These are the activations of a small neural network, seen along a few directions. Each row is one input.
Each table varies a few parts of the input and shows all the possible inputs, shuffled.
A made-up example of a description, with smaller parts first: values(3) and (point or line(11) or (line(4) and ring(5))).
Shared parts are said once, and a part with two or three values counts as separate values.
(in the rows, 128 means zero)

Other details of the inputs shift rows strongly along two fixed directions, in all tables alike. That doesn't count.

A family of inputs:
R1: [ 85 123  73 129 114 156  56 170  92  65 164 245 140 142 119]
R2: [139 117 147 103  93  85 174  91 107 146  99  82 158 111 184]
R3: [157 134 141 168 184 114 140 179 200 154  79 120  63 162  84]
R4: [136 120 139 135 137 108 148 135 137 144  88 123 121 140 136]
R5: [ 89 118  87 114  99 152  59 134  64  75 193 191 154 115 117]
R6: [140 142 155 102  99  93 165  98 114 142 104 102 158 123 179]
R7: [128 129 137 135 159 133 148 166 165 141 101 133 107 143 126]
R8: [101 124  72 142 129 153  50 152  75  58 184 223 130 144  92]
R9: [ 97 137  75 138 130 161  36 190 138  48 172 251  99 156  78]
R10: [141 110 140 172 177 112 131 179 194 158  71 110  59 156  72]
R11: [148 110 134 168 185 114 136 176 194 156  69 116  60 154  77]
R12: [139 145 110 219 180 165 157 127 227 173  92 109  69 144  74]
R13: [148 131 147 163 170 109 130 174 200 154  83 111  64 155  80]
R14: [102 147 102 102  96 157  73 120  59  61 198 209 175 134 140]
R15: [113 151 117 154  95 145 173  45 136 157 126 104 155 109 164]
R16: [ 90 147  63 188 115 188  73 110 148  86 168 212 113 117  90]
R17: [136 115 136 149 154 119 122 137 132 141 118 104 105 135  94]
R18: [ 84 142  65 199 117 184  66 115 158  88 167 203 116 122  84]
R19: [153 138 138 144 160 123 131 137 138 138 124 114 110 144 104]
R20: [ 77 127  83  93  66 148  59 138  77  51 187 211 162 112 148]
R21: [141 133 135 129 132 108 128 138 154 132 103 123 106 135 121]
R22: [136 132 163  80  98 123 181  76  77 152 133  69 188 100 197]
R23: [143 136 158  92  97 101 173 102 132 145 112  86 157 118 178]
R24: [109 140  91 111 104 139  59 119  71  65 188 194 149 127 120]
R25: [133 130 167  84  73  92 166  87 122 144 122  72 163 108 187]
R26: [123 124 146  58  58 103 169  73  88 133 127  78 188  82 215]
R27: [145 112 132 161 183 126 144 186 191 164  79 120  76 149  90]
R28: [148 131 162 107 109  99 151  85 108 151 126  64 147 113 150]
R29: [140 115 145 102 115 119 164  96  90 157 128  78 160 103 164]
R30: [129 111 139  96  98 104 158 109 117 151 106  93 147 101 168]
R31: [144 123 143 140 156 123 146 125 116 148 109 109 126 139 118]
R32: [139 116 131 124 135 117 132 111 107 136 124 104 129 121 124]
R33: [132 126 151  72  74 104 181  86 102 143 118  75 180  93 209]
R34: [149 138 154 158 184 128 151 181 204 154  87 129  78 167  94]
R35: [136 130 169  76  79 103 163  64  88 143 148  57 182  98 185]
R36: [140 137 146 103 114 125 144 103 105 128 149 106 155 124 151]
R37: [134 121 157  85  94 112 180  71  64 157 129  73 195  96 193]
R38: [ 88 118  75 101  91 156  56 124  47  62 202 207 167 110 129]
R39: [142 120 147 164 202 144 135 182 190 162 108  96  64 145  66]
R40: [136 108 138 161 174 122 133 185 194 166  81 110  70 145  81]
R41: [136 126 140 107 131 135 152 117 111 139 139  95 146 116 149]
R42: [156 131 151 152 190 134 140 162 186 154 114 105  78 150  75]
R43: [ 99 128  82 121 131 174  57 159  93  65 190 206 127 129 100]
R44: [150 142 149 131 149 121 143 119 120 144 120 108 132 142 126]
Description of these inputs: line(4) and (point or (values(2) and ring(5))).
Question: Which other rows agree with R11 in the line(4) part? List them by row number.
Answer: R9, R16, R21, R24, R26, R30, R32, R38, R42, R43
Question: Which other rows does R19 become when the values(2) part takes its other values? List them by row number.
Answer: R3
Question: Which other rows does R8 become when the values(2) part takes its other values? List them by row number.
Answer: R2

A family of inputs:
R45: [131 116 130 134 155 117 109 186 155 123 107 149  92 151  98]
R46: [151 116 157 122 152  97 152 163 169 154  79  97  96 140 121]
R47: [120 122 104 172 170 161  97 158 148 123 137 158  91 139  72]
R48: [108 128 116  77  71 105  94 119  65  80 153 167 169 120 170]
R49: [159 126 167 139 144 108 188  88 147 189  94  35 123 115 135]
R50: [ 93 144  87 118  57 144  96  82  93  77 172 184 173 107 166]
R51: [121 144 114 157 119 140 126 110 153 123 125 146 122 130 125]
R52: [117 126 117 111  90 131 118  81  83 111 159 130 165 102 153]
R53: [138 135 156  68  81 102 152  70  57 126 151  86 192 107 193]
R54: [111 141  95 181 149 161  96 156 179 111 132 186  90 148  81]
R55: [109 131 110  83  90 138  97 115  50  81 183 169 181 117 160]
R56: [110 139  90 181 152 163 103 157 178 115 126 182  90 148  84]
R57: [154 113 174 102 131  85 188 133 150 177  71  52 124 122 160]
R58: [130 115 130 116 138 112 125 167 134 127 109 138 114 139 126]
R59: [163 125 182 105 143 101 188 112 131 178 103  46 138 125 150]
R60: [123 129 112 145 178 155  85 188 135 105 148 178  94 157  75]
R61: [154 120 167 137 144 112 188  92 147 192  96  37 126 111 135]
R62: [154 127 158 124 162 120 150 144 144 152 115  94 113 139 116]
R63: [110 139  92 182 154 164 102 158 181 115 126 178  87 146  82]
R64: [104 125 101 106  81 142 109  80  61 100 174 149 180  99 160]
Question: Describe the family of inputs behind these rows.
Answer: line(4) and line(5)
Question: The inputs of R51 and R48 match in every part but the line(4) part. If R50 is changed in the same way as R51 into R48, which row does it become?
Answer: R46
Question: Which other rows does R59 become when the line(5) part takes its other values? List them by row number.
Answer: R53, R55, R60, R62
Question: Start at R57 and move only the line(4) part, one step at a time. The first step leads to R60. Which rows follow, in order?
Answer: R47, R63
Question: Which other rows does R59 become when the line(4) part takes its other values? List them by row number.
Answer: R45, R54, R61
